Each row below holds a small network's activations on one record, seen along a few directions.
After each row come some of the record's fields: Riva, Riv, Sal, Bev, Buda, Larom, Kup.
A field that a record lacks is written none.
Other fields move the rows too, some of them a lot.
Strong random noise was added to every row along 21 fixed directions; ignore it. To show where, here is one row again and again, with new noise each time:
[ -65   15  -49  -21 -288 -275   -8 -135  -78 -275  207  -24   37   55
 -337  242 -395  -15    4   48  215 -166  144 -234  -58 -430 -193 -363
  101  111  104 -317  -96   95  142  -65  -87   42  -65   -9   16 -291
 -421]
[ 117 -100 -109    2   88  -97  -21  112  -72  -60   75 -148   88  109
  190  280  149 -380  266  414 -194 -123 -227 -146 -244 -170   65   44
  -31 -100   47 -423  -61  305  422 -198  323  -39  116  229  -17   74
  344]
[-145 -296 -137  317 -128  105  -40  409  243    8  -33   50 -109  -95
  -81  -46  -95 -112 -110  264  -18  -82  220   21  342  -13 -115 -189
  146  228   22  -55   12   62   40 -157   46  414   27  373  -58 -106
 -394]
[-215 -126  -73   29   81  212   58 -160  -42  242  355  350    1  126
 -304   39  -22  -42  -85   22   99   11  -66  250 -123   -2   -2   93
 -333  168  -15  241  -48 -128 -126 -179    9  -85   66  230  126  120
  176]
[-185  -70   90 -133 -302 -367   30  183   13 -321  240   94 -241 -125
 -251 -367   44  135  110  286   -5   67  200  300 -186 -163 -257 -178
 -225  155  197 -204 -299  -25  420  250  289  296 -239   91   94 -416
  263]
[-225  153    8 -102    5 -120  -63  -18 -122 -201  427 -164   94   45
 -118  259 -394   70  123  196  283 -205  435   38  150 -167 -164 -220
   87 -138  -17 -324 -108 -343  168  -36 -107   90 -265  -79 -133 -141
 -256]
[  50  -25  331  202  294 -156  327  115  177  -21  203 -271  417  192
  138  232  126  533  175  -60   65   97  143 -281  -42   92  323  -35
  375  154  300  322  261 -327  315  -82  219  277 -190  208  173  328
  399]
[-350  310  286  280  180  108  439 -187   68  401 -167 -290   92  195
  -43  467  129 -178  305  -37  -51  -64   51 -327 -172 -348  264   64
  235 -130  205  116  202   52  503  -97  150   -6  162  336  -10  182
  180]
[   9   74  -17   53   64  -35  247   99 -217  -34  285  -50   74   12
 -118  -30 -210  397   92  141  -12  162  303  193  277   19 -139  168
  231  -54   18 -392   37 -159  -24  215 -136   -5  -81 -291   37 -219
 -134]
[ 294 -202  -15  139  110 -145  488 -239 -320 -122   91   87  156  234
 -529  134  115  388  132  150 -100  218  319 -133  151 -177 -279 -139
  314 -188  212  114  -82   37  280  105  -84   88   83 -342  197  151
  190]
[ -89  186  243  -66  -94 -172  171  119   67  -12  314  211  129   69
 -369 -107 -195  316  152  317 -120  284   90   90   94 -303 -170 -254
   96  296  122  -31  161 -174  -10   95   98  -30 -137  -18  183   14
  278]
[  26 -238  192  195  -90   87 -311 -106  259   -1  -70 -106  172    3
 -216  -17  224  242 -160  213  -28  241  284 -207   80  -92   43 -116
   12   92  122   32  -87 -153    7  -95  -77  199 -175  124  -32  -50
  107]
[-226 -428  488  153 -296 -108   40  114  -18 -301 -176  141 -460   18
 -571 -190  268   40 -184   47  222    2  471  129  219 -459  281   96
  183  178  229 -258 -333  179  306  -63  106  171  -51  458  184 -332
   78]
[ 112  -79  184 -106  101  -43  -11  -36 -420   14  298  104  -70   32
 -293   28 -101  -55  176  395   19  509   72  230  110 -510 -428  126
  -73 -115 -221 -333  -81  302  -23   84   -8 -287  103 -190  448 -189
  130]
[-209  522  139   41  -29  233 -118  128  523  147 -403  142  -88 -201
  -76 -340  -99 -434   90 -138  -47  208 -148 -132  106 -261  153 -381
  118 -197 -365  287   65 -121 -133  -32    0 -332  105  106 -458  326
 -229]
[-232 -212  -63  107   52  113  -12  124  284  125   68   79  -41  -56
 -344  -80 -185   29  -13  306  256  292  255  277  258  -81   40   37
   31 -130 -154  -93  -73 -313  272  -71  171  -60 -212   37 -187   43
  428]
[ 153 -467 -100  263 -236  214  339  -78  295  -62 -594  130  -44  295
 -135  476   12   92 -156 -191  137  279  245 -274   29  -95  249 -128
  509  -27  197    9  315  -79  274   -6 -109 -120  144 -207    4 -399
  215]
[-200  264  234  143   49 -160   89 -129 -112  207  174  -63 -108 -312
 -376 -479  -22  200   70 -117   49  322    5  107   49 -197 -187  271
 -168  -75 -126   65 -232  259  -28  269   24   36    3   38   95  -19
 -229]
[ 310 -147   35   14  -86 -276 -203   23 -256 -479  263   94   30  -19
  133  -15   84  255  -50 -339  -67  119   19  -64 -256  385  -44   47
 -193  181 -146   80 -105  125 -222 -149  -25  197   30  -10  112  -92
 -487]
[ 159 -564   41  203 -256  161 -670   43  127  -56   71   92 -108 -183
  -51  232 -414  149 -451   -2  185  230   96 -177   36   46   50  140
 -164  468 -287  103  196  203 -229 -317  -52  305 -273  300  168 -351
 -329]
[ -59 -308 -256 -137 -218 -127  -61  161  -67 -134  -14  -35 -469 -324
  259 -255 -183 -110 -132 -390  115   99 -258  496   38  393 -321  136
 -238   78 -331   74  -92  148   -4  -44   25  204   -1 -186  265 -259
 -440]
[  76 -241   41   99  -25  -58 -101  249  229 -271 -103  223   19  116
  -23  165  -57 -202   82  230  247  174  102 -238  306 -172   61  -26
  246 -114  -41 -151  -34  235  -24   31  126  -37  121  213  -77  -29
   28]
[ 105 -213  -17  -22  158  213  122 -143 -308   25   82  291 -221   50
 -227   34  -45 -206  -48   15  193 -113   26   -2  185 -281 -127  131
   32 -215  -52  213 -155  348  -42  131 -130  -40  172   68  241   37
  -55]

[  91   71  119  393  656   29  223  243 -159  216  137  -10  166  -76
  184  256   93  193  284  -65  162  296  504 -103  107  495  239  520
   80 -561 -300  274  218   32  158  150  226   52   88   28 -276  161
  269] => Riva=w1, Riv=t1, Sal=none, Bev=y1, Buda=h1, Larom=none, Kup=none
[  80    3  -36  170 -125 -563  454  -57   11   80   67   32  118  -38
 -192  -10   45  348  -82 -453  -69 -231 -506 -225 -299  256  668  506
   73  331  349 -410  145  489  -12  -73  283 -182  202  130  -21   21
  271] => Riva=w1, Riv=t2, Sal=s2, Bev=y2, Buda=h1, Larom=none, Kup=none
[  30  -96  101   76   43 -195  -48  219 -108  -17 -117  -20 -263 -262
   54 -122  142 -144  -39 -148   26  -40   73   75   19  148   39   98
  -90 -115 -161   -9  -47  356   29  -21   98  113  131   94   40 -122
 -112] => Riva=w1, Riv=t1, Sal=none, Bev=none, Buda=none, Larom=k2, Kup=n1
[ 104 -151 -538  -85    1  280  357  -63  -34   20  199   43  150  265
   73 -260 -166  207  -75  -29 -130  119 -419  316  -99   63 -362 -158
   -8  334  105  276  -90 -410  -62   19  -89  134  -16 -208  207  161
 -343] => Riva=w1, Riv=t2, Sal=none, Bev=none, Buda=none, Larom=k1, Kup=n3
[ 190  155    3  -58  414  337 -254 -604 -539  218  326 -311  238  134
  218  565 -143    6  138  135 -156 -349  -61 -435  -69   40 -185  343
 -158 -235 -102  503    1  141  107  -79 -183  353 -208   84   74  556
 -146] => Riva=w2, Riv=t1, Sal=none, Bev=y1, Buda=h1, Larom=none, Kup=none
[   1   73  -85  180 -225 -253 -147  -23   99 -393 -167 -126   72  100
 -203  121  -97   57  199  216 -137  363  316 -157   37   78 -171  -69
   71 -113 -143 -211 -197  -54  336  -76  170  190 -120  -54 -424   73
 -202] => Riva=w2, Riv=t2, Sal=s2, Bev=none, Buda=none, Larom=k1, Kup=n1
[ -35  231   65  -90  300   84  166  205 -371  -82  650  -84   74    2
  130 -140 -138  303   65   49  108 -311  314  313 -109  -10  226  271
   30  -30   90 -451  -96 -321   19  190  -61  -27 -196   29    2 -262
  -42] => Riva=w2, Riv=t2, Sal=s2, Bev=y2, Buda=h2, Larom=none, Kup=none
[ 285   26  131 -151  168  139 -299  315 -132    4  303   69   69 -143
  380 -130   79   81 -128  193 -226 -218    9   65  -65  140   -7 -122
 -110  195   22  -15  234   21 -399   39 -133   71  -49   71  284 -160
   96] => Riva=w1, Riv=t2, Sal=s2, Bev=none, Buda=none, Larom=k1, Kup=n2
[ -13  103 -116  -19 -186  -51    7 -284  -49 -141 -200  -17  -21  244
 -133  358 -219 -148  265  118 -116  359 -106 -183 -131 -117  -71  189
   -3 -145 -200 -173  -71   67  353  -74  203 -119  -28 -146 -301  108
  -18] => Riva=w1, Riv=t1, Sal=none, Bev=y2, Buda=h1, Larom=none, Kup=none
[ 316   23 -299  212   24  145  143 -210   -8 -125 -170  331  230  259
 -391  112 -144  217  -50   -2  -54  276  141 -223 -136   58  206    7
  162 -156 -108    6   20 -201    6   36  -49 -339   40 -252 -531  132
  104] => Riva=w1, Riv=t2, Sal=s1, Bev=none, Buda=none, Larom=k3, Kup=n1
[ 309 -145 -125  196 -165   92   70 -101  244  -31 -349  186  101  117
 -157  221   11   99 -114  125 -205 -186   51 -622  191    0  143 -156
  364  -10  310  144  157  272  -21  150 -108  244   80    4 -197   60
   78] => Riva=w1, Riv=t1, Sal=s2, Bev=y2, Buda=h2, Larom=none, Kup=none
[ 134  -68  166  137  172  173  -96  390  209  -77 -265  136  -56 -100
  393 -180  462 -350  -65 -399  112   54   24  -32   57  143  321 -104
  120 -167 -166   85   59  150 -414 -100 -127 -231  435  174    7  -76
 -309] => Riva=w2, Riv=t1, Sal=s2, Bev=y1, Buda=h2, Larom=none, Kup=none
[-112   76  108  -74 -120   13   17 -133   49   28 -172 -148  -80  -18
  -17  -64  -54 -242 -114 -150  227 -218 -240 -178  -66 -515  158  -41
  117   61  143 -253 -112  218  -24   72  -89 -241   76  138  104 -200
 -195] => Riva=w1, Riv=t1, Sal=s1, Bev=y2, Buda=h1, Larom=none, Kup=none
[-137 -104   39  111   81  191  641  -46 -403  220  126 -283 -200  153
 -141 -122  174  107   -6   68 -335 -553  -92  191  -57 -355  100  135
  213  343  483   21 -137   47  508  -77   47  431  -19  369  390  161
 -134] => Riva=w2, Riv=t2, Sal=s2, Bev=y1, Buda=h2, Larom=none, Kup=none
[-177   80  181 -178 -140 -202 -208 -245  238  -61   10 -153  368  234
  -86   53  473   66   40   39 -114  157  -33   74  151  136   23 -221
  -69   23  182 -399 -148 -433 -394 -363 -202 -320  116 -236  -52  278
   97] => Riva=w1, Riv=t2, Sal=s2, Bev=y2, Buda=h2, Larom=none, Kup=none
[ 235 -202 -238 -177 -239 -172   24   68 -285 -700  137  541 -258  149
 -152 -214  112 -148    2 -100  -41 -190   22  159 -519   71  -74 -205
 -302  120   26  117 -371   68  224   16  209   82   42  117 -109 -174
  -61] => Riva=w2, Riv=t2, Sal=none, Bev=y1, Buda=h1, Larom=none, Kup=none
[  -1 -170 -144  347  163  -43  201  102  144  217 -312 -144  109 -105
   35  -16  388  -86   53 -235  111  304  189   60   90  245   61   38
  119 -418 -122 -204   31  -12   30  -88  -48 -328  346 -283 -208 -123
   24] => Riva=w2, Riv=t1, Sal=s1, Bev=y2, Buda=h2, Larom=none, Kup=none
[-343   61   -2  418  167  104  203  247   72  315  -28   77   31   70
  -86  263  366 -232  220  302 -242 -114  427   92  284  317   74  185
   14 -207   79 -215   66   53   78 -183   93  142  331  335 -273  123
  131] => Riva=w2, Riv=t1, Sal=s2, Bev=y2, Buda=h2, Larom=none, Kup=none
[-127  -31  -15  194  330  439  231 -211 -481  332  375 -126   10  252
   93  142   27  162   14   53  -36   83   17  241 -327  -73   -3  625
 -248  135   51  116  -98  -19   82   69  -28  148   20  306  334  -87
 -146] => Riva=w2, Riv=t2, Sal=s2, Bev=none, Buda=none, Larom=k3, Kup=n2
[ 130 -139 -203  -50 -327  144 -254   -1   11 -241 -370   -3 -208  106
  118  159 -129    9  -14  103 -412  543  -23  223   75  358  -67  240
  -29   36 -383 -288   27 -173    9 -202    7    0  -89 -342 -257  -75
 -222] => Riva=w2, Riv=t2, Sal=s2, Bev=y1, Buda=h2, Larom=none, Kup=none
[ 195  -13   21   61  -35    0  -91  221   71 -184  -50  -17   19  -10
  497  140   31   34   18 -173  -59   74   -1 -216 -326  177  100   -3
    6  110    0   77  217  113  -41  110   62  165   36   93   63 -351
 -162] => Riva=w2, Riv=t2, Sal=s1, Bev=y2, Buda=h1, Larom=none, Kup=none
[ 392  -78  119  -66  160   46 -289  240 -149 -121  -92  128   73   95
  340  213  429 -327  273  488 -360  377   83 -110 -176  -15 -154  -62
 -151 -252 -179 -176  108  284  -10   16  165 -169  232  -72   51 -153
  403] => Riva=w1, Riv=t1, Sal=none, Bev=y1, Buda=h1, Larom=none, Kup=none
[ 201  414  441  104  -15 -123 -146   98 -225  178  192  300   94  -64
 -187   61  -18  256  104  245 -636  274  -29 -203 -293  -33  181  141
 -181  428 -101  -13  466  310 -259  -94  161 -122   16  199   31   11
  303] => Riva=w2, Riv=t1, Sal=none, Bev=none, Buda=none, Larom=k1, Kup=n2
[-205  157  275  -69  -76 -118 -414 -348 -174  107  347 -149 -104 -244
   79  125  -42  216  -72 -169  156  -84  194  -16 -600  153  -13  289
 -615   77    7  181    4   64  146  151   35  263 -347  171  144 -509
  237] => Riva=w2, Riv=t1, Sal=none, Bev=none, Buda=none, Larom=k1, Kup=n2
[  85  310  -18   45  137   73  155  305  107   19  -23  117  -92 -306
 -150 -620 -236   22   36   95  -38 -161  -17  -50  181 -232   99 -147
  241  -99 -101  168  -52   23  117  291  132   26 -160   84 -319  220
  -45] => Riva=w1, Riv=t1, Sal=none, Bev=y2, Buda=h1, Larom=none, Kup=none
[ 162 -202  229   22  342 -146  266   97 -443 -324  367   38  116  349
   96  218  487   46  228   21   51   19  351   10 -363  -81 -114 -187
  -72  -62  200  282 -181  -58  220  -62  122  221  189  193  384  -18
   24] => Riva=w2, Riv=t2, Sal=none, Bev=y1, Buda=h1, Larom=none, Kup=none
[-119  137  251  -56 -244  194 -292 -118   39 -167 -242 -287 -130   63
   53  -76 -172  -41    7   33   38  535   18   43  -75 -458  -87   92
   33   97 -227 -294 -130  -95   80   34  -64 -125 -174  -14   51 -312
 -390] => Riva=w1, Riv=t1, Sal=s2, Bev=none, Buda=none, Larom=k1, Kup=n3
[ 556 -225   62 -201  192 -257  123   71  -47 -461  110 -129  433  298
  221   32  -88  356  -18   12  276   47 -347 -317  -11 -261  255  -49
  468  163  226 -132   11  -37   -1   54   89 -231 -140 -120  289  230
  310] => Riva=w1, Riv=t1, Sal=none, Bev=none, Buda=none, Larom=k2, Kup=n1
[-248  444    0 -146  -84  -13  189 -172   15   19  -75 -124 -130 -133
   78  -47 -205  -71   68 -382  192 -332  103  -28   46  -56  -20 -122
  143 -304   63  -37  -11 -136   17  291 -264 -103  -21 -273 -186 -200
 -364] => Riva=w2, Riv=t2, Sal=s2, Bev=y2, Buda=h2, Larom=none, Kup=none

Which values does each new row have?
[  30  159   23  299  -25  -48  167 -226  126  235  -77 -367  281 -127
 -327  -57    4  198  -50  -84  -40  -38   91 -378 -150 -396   38 -310
  249    3  226  -89   41    3  225  -62 -135  -12  -13  -67  -59  -34
 -162] => Riva=w2, Riv=t2, Sal=s2, Bev=y2, Buda=h2, Larom=none, Kup=none
[  42 -197   63  -84  -38  339 -287  -26  -24  -42   75  188 -143   64
  224 -244  100   84 -216  -38   80  229 -121  188 -387   11   73  328
 -427  285  -13  246 -144  -30 -159  235   52   78 -141  260  224 -357
  101] => Riva=w1, Riv=t1, Sal=s2, Bev=none, Buda=none, Larom=k2, Kup=n1
[  73 -168  116 -125  -57    6 -304 -452  -29   68   51  266  -29  -68
 -293   94   27  -31 -336 -345  303 -268  -90 -250 -213  -74  331   82
 -279  -18   40  206  -67  186 -262  -74 -181 -237  -25   54    9  -79
  216] => Riva=w2, Riv=t1, Sal=none, Bev=y1, Buda=h1, Larom=none, Kup=none
[  54  -92  249 -171   28  130 -208 -171 -401 -198 -138  -44 -231  230
  340  266  445 -278  109  -94 -148  121   20  139 -173  117   52  370
 -215 -153 -170 -121 -161  117  -42 -178  -35 -114  181    7  169  -57
  -64] => Riva=w1, Riv=t1, Sal=none, Bev=y2, Buda=h1, Larom=none, Kup=none
[ 276   39  -22  -70    8 -282    1   58 -227 -236   48  144  -12  -98
  -44 -170  272   15  155   38  -16   95  135  -25 -246   12  108  148
 -100 -373    9 -561 -177  261   72  329   97 -374  145 -313 -232 -439
  315] => Riva=w1, Riv=t1, Sal=s1, Bev=y1, Buda=h2, Larom=none, Kup=none
[-223  218  -80  -49  -30 -424   -3 -203  -26   18   97    6   23  -72
 -210  296 -224  -59   31 -256  158 -388  -33  -82  -75  333  178  -43
 -171 -102  -99   44   37  -55   82 -280   98  -88  -54  -10 -373  321
   87] => Riva=w1, Riv=t1, Sal=s1, Bev=none, Buda=none, Larom=k3, Kup=n1
[-105 -176  222  -40   -8 -140  -61 -126 -167 -290  329  237  -14  158
  -82  -84  -78  179 -111 -511  548  107 -147  144   44   20   98  363
 -131  293  -69  200 -217   30 -394  -91  -28 -106   22  276  321   86
 -355] => Riva=w2, Riv=t1, Sal=s1, Bev=y2, Buda=h2, Larom=none, Kup=none
[  78  116 -450  256    4  249  438   12  133  310  -87 -118  215   17
 -183 -403  -67   93  -37   -2 -424  -28 -516   92 -240 -104   99  -76
  160  357   76  -28   46 -192  236 -234  103 -123   38   32 -177  400
  -56] => Riva=w2, Riv=t1, Sal=none, Bev=y2, Buda=h1, Larom=none, Kup=none
[  58  240  -29   19   96 -163 -239  213 -150  112  357  279  -86 -371
 -131  165 -562 -195   78    1  210  130  178   -6 -365  -54   42  -39
 -317 -174 -560 -146  308  261    8  -67  213 -349  -36  -53 -231 -359
  114] => Riva=w1, Riv=t1, Sal=none, Bev=y2, Buda=h1, Larom=none, Kup=none
[  89   -7  128  -85  124  371   95  -20   77  161 -231  101  -21  233
  407  364 -182 -152   64  -29  122  212 -226 -210  -79 -253  155  208
  189   -1  -13  266  377   73  -30  228   31 -199   48   41  214 -140
  252] => Riva=w2, Riv=t2, Sal=none, Bev=y2, Buda=h1, Larom=none, Kup=none
[ -31   83 -251  122  100 -290  155 -184  -49  194  400  194  225 -174
 -432 -455   90  115   40  -30  152  160 -231   53 -215  -65 -273  113
 -388  -78   87  -17 -319  329 -177  285   64 -135  225  -31   16  -30
   12] => Riva=w2, Riv=t2, Sal=none, Bev=y1, Buda=h1, Larom=none, Kup=none
[-225  309  168  -23  -91 -165 -185  242  391  119 -256 -393   30 -226
  266  -77   51 -313  170   -6 -200  142 -160  -24   -5  -66 -109 -490
   24   28 -198   59  164 -163  107 -318  145   25  -23   20 -109  203
 -190] => Riva=w2, Riv=t2, Sal=none, Bev=y2, Buda=h1, Larom=none, Kup=none
[ 190  180  156  -67  -73    0 -362  -88  -57  142 -370 -161 -354 -606
  -45 -278 -224 -219 -106 -130  -91  -69  -97 -192  419 -152 -226    0
  127 -330 -408  136   77  574 -101  122 -219   14  -70 -234   30  119
 -248] => Riva=w2, Riv=t1, Sal=s1, Bev=y2, Buda=h2, Larom=none, Kup=none
[  48 -147 -186 -100 -227  272   28 -161 -143  184 -186    2 -169   81
   99  149 -126   60 -267 -257 -401  -29 -341  307  -46  305 -115  -45
  -50  485 -123  271  336 -212 -162 -459 -231   16  -21 -219  284  170
 -197] => Riva=w2, Riv=t1, Sal=none, Bev=none, Buda=none, Larom=k2, Kup=n2
